Each row below holds a small network's activations on one input, seen along a few directions.
In each table, some parts of the input vary, and every possible input appears once, in random order.
A made-up example of a description, with smaller parts first: one of 4 places along a line, together with either a single point or one of 9 places along a line or (one of 3 separate values, together with one of 5 places around a ring).
Shared parts are said once, and a part with two or three values counts as separate values.
In the rows, zero is written as 128.

Other details of the inputs vary at random and push rows far along two fixed directions, the same in every table; ignore that.

A family of inputs:
row 1: [158 107 122 124 123 135 147 130 120 139 111 107]
row 2: [149 159 119 107 149 131 122 147 118 111 120 107]
row 3: [133 115 125 104 146 133 126 119 122 117  76 124]
row 4: [153 146 105 108 127 127 130 143 111 120 139 111]
row 5: [ 83 149 107 166 115 122 138 110 130 127 153 148]
row 6: [160 108 151  87 124  92  77 141 184 116 213 139]
row 7: [174  84 171  90 143 104  88 154 165 145 186 112]
row 8: [ 92 113 132 172 109 114 148  97 147 147 143 149]
row 9: [151 142 134 119 160 133 122 153 106 121 100 112]
row 10: [121 116 191 156 105  95  93 135 185 181 234 157]
row 11: [158 110 138 111 129 144 133 130 116 133  95 122]
row 12: [100 162 125 154 119 140 143 124 119 138 128 144]
row 13: [155 129  99 107 103 125 127 111 121 110 113 131]
row 14: [152 136 116 121 139 132 138 153 102 131 123  97]
row 15: [149 106 110 115 127 123 141 118 123 118 104 110]
row 16: [156 135 114 115 149 135 131 160  95 124 119  90]
row 17: [168  87 180  92 149 102  84 153 167 145 182 125]
row 18: [ 99 157 116 160 111 124 141 124 127 149 160 138]
row 19: [143 134 113 103 119 137 122 122 122 101  99 138]
row 20: [182  76 139  81  94  97  97 128 179 129 186 139]
row 21: [105 119 143 170 117 135 146 114 130 159 130 142]
row 22: [ 87 159 111 153 135 132 128 119 127 113 118 137]
row 23: [ 85 119 138 159 113 137 139 103 132 141 107 153]
row 24: [152 152 123 103 134 140 130 137 112 116 103 123]
row 25: [ 88 134 148 164 154 139 138 122 118 150 114 145]
row 26: [ 81 133 122 149 131 141 139 116 126 121  99 150]
row 27: [ 77 136 131 153 130 132 135 115 134 123 126 144]
row 28: [102 127 151 157 136 145 138 122 125 147 109 146]
row 29: [158 136 143 113 144 132 124 146 109 123 103 119]
row 30: [175  85 157  96 137 112  99 153 154 145 176 109]
row 31: [124 119 198 147 115  99  91 138 178 170 219 159]
row 32: [ 91 114 132 172 107 125 147  95 139 144 120 151]
row 33: [151 149 102 106 140 133 133 152 105 110 134 103]
row 34: [142 110 122 103 141 127 125 124 124 112 105 106]
row 35: [ 86 128 120 165 135 131 147 109 121 131 112 125]
row 36: [144 137  91 104 132 127 131 130 113  96 125 116]
row 37: [ 90 158 151 174 156 122 129 143 119 143 140 129]
row 38: [155 106 110 105 100 130 132 114 129 116 105 128]
row 39: [147 113 103 103 115 128 139 123 120 107 113 116]
row 40: [137 117 114  97 130 135 131 129 122 101 113 114]
row 41: [145 117 102 100 126 134 137 128 115 102 105 108]
row 42: [148 152 115 106 145 130 124 152 118 112 138 106]
row 43: [142 108 132  98 127 140 125 117 129 117  78 128]
row 44: [ 93 129 124 141 116 149 140 114 125 120  92 150]
row 45: [ 93 151 120 144 131 133 120 116 131 114 121 149]
row 46: [154 136 111 122 129 133 145 142 106 139 115 101]
row 47: [136 113 128 106 146 127 123 123 124 114  94 115]
row 48: [ 94 124 125 145 103 145 138 110 126 127 108 152]
row 49: [157 152 121  99 146 137 121 146 118 110 110 114]
row 50: [ 95 144 125 150 104 133 129 106 131 125 135 160]
row 51: [ 94 125 136 176 131 132 145 125 127 159 142 128]
row 52: [105 160 117 157 111 131 142 119 119 144 137 139]
row 53: [154 138 126 114 155 129 119 159 106 126 123  92]
row 54: [ 89 142 113 168 100 114 134 102 141 134 159 155]
Description of these inputs: one of 6 places around a ring, together with one of 9 places around a ring.
Question: The inputs of row 48 and row 12 match in every part but the place on the ring of 6. If row 20 is changed in the same way as row 48 into row 12, which row does it become?
Answer: row 18
Question: The inputs of row 14 and row 39 match in every part but the place on the ring of 6. If row 37 is changed in the same way as row 14 into row 39, which row does it become?
Answer: row 27
Question: A walk changes only the place on the ring of 6. It starts at row 10 and steps to row 21. List the rest of the walk in order.
Answer: row 32, row 38, row 13, row 52
Question: A walk changes only the place on the ring of 9. It starts at row 43 and steps to row 23. List the rest of the walk in order.
Answer: row 32, row 8, row 15, row 35, row 34, row 47, row 3
